A small network was shown many inputs. Here are its activations along a few directions, one row for each input.
Each table varies a few parts of the input and shows all the possible inputs, shuffled.
Descriptions start from the smaller parts, as in this example, which fits no table here: one of 8 places around a ring, together with either a single point or (one of 2 separate values, together with one of 4 places along a line) or one of 11 places along a line.
Shared parts are said once, and a part with two or three values counts as separate values.
In the rows, zero is written as 128.

Other details of the inputs vary at random and push rows far along two fixed directions, the same in every table; ignore that.

Table:
R1: [ 93 116 121 147 130 107  95 115 100 137 156 149 144 119 103]
R2: [136 138 127 164  69 190 141 174 224 144  79 156  81  37 184]
R3: [145 156  92 201  62 158 121 153 219 160  80 173 101  58 162]
R4: [146 136  94 184  58 168 120 154 230 162  67 155  98  62 154]
R5: [ 95 119 131 126 139 118 130 139 115 112 162 142 125 119 131]
R6: [ 80 111 128 115 136 109 127 134 105 117 168 140 124 130 111]
R7: [208 166 139 117 163 136 123  89  97 122 103  62 177 217 128]
R8: [131 143 116 164  76 188 138 178 211 134 103 155  96  46 176]
R9: [ 82 114 107 145 141  79 104  94 115 115 151 161 124 130 110]
R10: [ 99 128 119 152 139  99  94 111 100 127 159 149 143 119 120]
R11: [ 82 110 132 123 139 100 122 139 100 128 178 143 124 123 107]
R12: [ 84 106 133 121 133 120 123 142 107 123 162 149 127 122 115]
R13: [ 80 108 110 137 133  87 100  98 111 124 142 154 125 126  96]
R14: [211 159 132 123 121 152 133  94 117 139  79  68 162 209 125]
R15: [195 150 166  92 154 146 153 107 110 120  98  54 147 202 151]
R16: [ 66 111 108 105 157  70 129 126  97 103 179 168 118 123 103]
R17: [ 85 111 134 123 159  86 130 118  99 132 174 138 114 129 119]
R18: [179 139 155  89 149 146 156 104 117 109 103  67 146 198 152]
R19: [156 143 129 174  64 207 139 188 215 165  88 151 106  31 166]
R20: [218 149 156  86 144 161 157 117 105 126  95  66 164 181 121]
R21: [ 69 103 111 103 142  87 127 134 101 113 166 160 117 119  93]
R22: [ 87 115 124 129 150  99 124 142 106 123 178 148 125 121 125]
R23: [203 154 139 119 143 153 121 101 105 136  94  73 173 207 118]
R24: [149 149 114 158  70 188 141 182 221 134  76 167  88  28 169]
R25: [189 137 161  79 134 162 152 107 120 120  89  53 148 198 143]
R26: [209 137 166  96 135 173 152 117 120 141  85  56 150 186 143]
R27: [102 120 116 124 149  97 132 140 109 126 162 158 119 106 110]
R28: [ 68 103 115 141 157  72  95  88  73 105 176 156 135 130 103]
R29: [ 87 107 133 124 130 109 128 138 124 140 143 140 105 117 119]
R30: [157 142 113 158  65 191 139 193 221 155  69 161  90  25 157]
R31: [ 63 100 117 139 141  78  95  94  75 115 172 153 136 125  89]
R32: [ 73  99 121 104 144  86 124 134  92 113 166 160 118 118  92]
R33: [240 169 167 110 135 196 159 126 132 128  86  49 170 176 165]
R34: [194 153 129 109 153 120 130  77 109 119  91  68 158 226 134]
R35: [ 91 118 117 113 156  79 129 135 102 115 169 155 120 122 108]
R36: [ 59  89 132 115 140  91 126 128 104 126 163 150 109 122 109]
Description of these inputs: one of 2 separate values, together with either one of 6 places around a ring or (one of 3 separate values, together with one of 4 places along a line).
Which other rows does R16 become when the choice among 2 separate values takes its other values? List them by row number.
Answer: R21
Start at R33 and move only the place on the line of 4, one step at a time. The first step leads to R22. Which rows follow, in order?
Answer: R5, R8

Table:
R37: [ 86 106 119 114 121 117 134 149 135 122 146 163 101  87 113]
R38: [ 78 101 116 141 105 112 116 136 144 142 137 156 103 107 119]
R39: [244 171 152 107 114 198 159 137 146 133  61  66 158 156 151]
R40: [102 115 121 118 115 133 131 148 136 119 130 149 117 102 116]
R41: [164 163  90 165  99 135 125 119 196 125  74 148 111 111 159]
R42: [114 128 113 150 114 123 106 133 129 135 133 163 131  83 106]
R43: [182 158 149 125 145 158 148 138 129 126 122  92 150 147 157]
R44: [ 89 108 121 134 111 121 114 137 128 125 132 162 119  82 109]
R45: [110 127 106 105 156  67 127  75 115  90 121 128 117 191 128]
R46: [123 127 124 112 150 106 119 122  84 115 154 128 150 157  98]
R47: [143 142 138 130 151 128 120 108  92 118 151 107 164 166 130]
R48: [ 79 112 127 146 119 127 121 141 136 122 155 156 115  91 140]
R49: [155 131 127 139 128 126 106 103 111 141 115 106 152 157 109]
R50: [126 134 126 151 122 139 123 140 139 134 144 145 127  95 144]
R51: [134 126 150 120 147 130 123 101  91 112 133  99 155 158 131]
R52: [109 107 141  90 154  96 141 115 101 128 144 106 116 177 116]
R53: [106 104 136 101 145 101 134 105  98 135 139 110 121 174 110]
R54: [180 135 137 146  77 188 126 128 182 152  55 101 122 106 150]
R55: [112 133 121 176 119 134 103 131 134 137 141 155 137  83 133]
R56: [147 137 136  93 162 112 143 131  93 117 145 113 142 158 110]
R57: [ 89 113 124 105 133 117 145 162 143 118 146 157  95  85 123]
R58: [129 129 156  93 166 118 150 124  97 106 149  95 136 167 144]
R59: [126 123 125 125 146 105 123 111  98 143 146 117 140 168 105]
R60: [159 144 115 165  86 166 118 145 177 154  92 127 128 108 143]
R61: [156 140 128 140 118 143 138 147 155 152 109 123 116 126 138]
R62: [ 86 114 134 140 124 127 134 142 140 126 154 155 105  86 145]
Changing only one part turns R62 into R50. The same change can be made to R37. Which row results?
Answer: R39
Describe the family of inputs behind these rows.
Answer: one of 2 separate values, together with either a single point or (one of 3 separate values, together with one of 4 places along a line)
Which other rows does R44 become when the place on the line of 4 takes its other values? List them by row number.
Answer: R37, R40, R57
Which other rows does R57 become when the choice among 3 separate values takes its other values? List them by row number.
Answer: R52, R58
Which other rows does R40 become when the choice among 3 separate values takes its other values? List them by row number.
Answer: R38, R48
